A small network was shown many inputs. Here are its activations along a few directions, one row for each input.
Each table varies a few parts of the input and shows all the possible inputs, shuffled.
A made-up example of a description, with smaller parts first: one of 4 places along a line, together with either a single point or one of 11 places around a ring or (one of 3 separate values, together with one of 8 places around a ring).
Shared parts are said once, and a part with two or three values counts as separate values.
(in the rows, 128 means zero)

A family of inputs:
row 1: [160 105 168 131 134 120 107  75  85 106 144 145 163]
row 2: [ 94 172 129 133 124 134 132 189  99 143 171 201 130]
row 3: [128 105 169 182 114 113  53  48 192 184 127 101 160]
row 4: [116 129 112 107  82 134 117 184  97 112  73 181  78]
row 5: [175  84 139 165 132 121  78  54 177 141 107 102 159]
row 6: [101 164 119 155 136 106 119  98 237 181 141  55 152]
row 7: [107 158  77 102 135 162 193 197  92 106 124 156 108]
row 8: [124 116 144 131  96 130  91 160  64 112 115 214 101]
row 9: [ 78 169 110 107 106 141 156 211 113 130 101 155  88]
row 10: [142 142  98  95 150 146 192 117 116  81 114  85 140]
row 11: [124 135 104 142 135 131 140  97 224 152  94  40 141]
row 12: [121 132 122 117 162 105 167 133 171 146 156  45 129]
row 13: [ 79 132 175 148  79 121  67 153  81 155 136 209 110]
row 14: [190  53 140 131 153 124 121  79 103 106 124  98 126]
row 15: [140 107 105 107 163 138 184 125 153 121 111  37 109]
row 16: [ 54 197 122 118 103 114 132 203 127 156 152 166 101]
row 17: [119 121 146 134 117 144 110 160  62 128 156 213 136]
row 18: [154 107 110 124 130 154 129 154  48  92 140 211 122]
row 19: [103 149 154 181 118 110  75  76 231 194 145  85 158]
row 20: [189  93 132 118 145 136 128  70  69  69 127 149 148]
row 21: [133 151 157 126 138 119 133 112 127 116 163 127 170]
row 22: [ 89 184  92 110 139 134 177 201 108 130 168 168 123]
row 23: [128 119 164 143 148 102 118 117 165 163 158  77 136]
row 24: [127 171 113  99 156 122 173 127 133 107 163  96 157]
row 25: [175 104 104  94 138 142 154  91 102  66  88 114 126]
row 26: [177  69 110 108 139 130 147  98 137 104  83  66 100]
row 27: [141 121  84 100 123 159 155 175  80  90 100 182  97]
row 28: [ 53 183 158 148  86 111  89 180 118 169 152 197 103]
row 29: [154  70 176 146 141 108  97  81 121 147 140  95 134]
row 30: [164  99 107 141 119 127 105  72 210 137  66  69 133]
Question: Describe the family of inputs behind these rows.
Answer: one of 5 places along a line, together with one of 6 places around a ring
Question: The inputs of row 17 and row 13 match in every part but the place on the line of 5. If row 2 is changed in the same way as row 17 into row 13, which row does it become?
Answer: row 28
Question: Which other rows does row 30 become when the place on the line of 5 takes its other values? List them by row number.
Answer: row 4, row 25, row 26, row 27

A family of inputs:
row 31: [218  60 123 109 167  95 118  26 134  96 126  74 164]
row 32: [119 133 158 146 163 129 162  98 168 144 170  28 148]
row 33: [106 100 166 143 115 102  75 125  91 173 166 176 131]
row 34: [107 169 133 112  88 136 132 190  92  86 101 186  86]
row 35: [106  99 147 157  94 123  73 151 117 160 111 167  74]
row 36: [122 123  62  84 122 169 178 188  56 101 101 186 105]
row 37: [116 128 138 152 140 149 160 123 193 138 104  25 110]
row 38: [130 140 101 100 151 163 185 184  41  93 155 194 147]
row 39: [110 175 153 110 116 115 134 166  65  92 162 192 121]
row 40: [ 89 174 120 167 101 143 103 127 221 176 104 114 156]
row 41: [ 96 181 132 151 136  96 102 108 200 183 173 122 167]
row 42: [217  55 103 108 144 116 114  49 160  94  62  72 125]
Question: Describe the family of inputs behind these rows.
Answer: one of 2 separate values, together with one of 6 places along a line
Question: The inputs of row 42 and row 31 match in every part but the choice among 2 separate values. If row 34 is changed in the same way as row 42 into row 31, which row does it become?
Answer: row 39
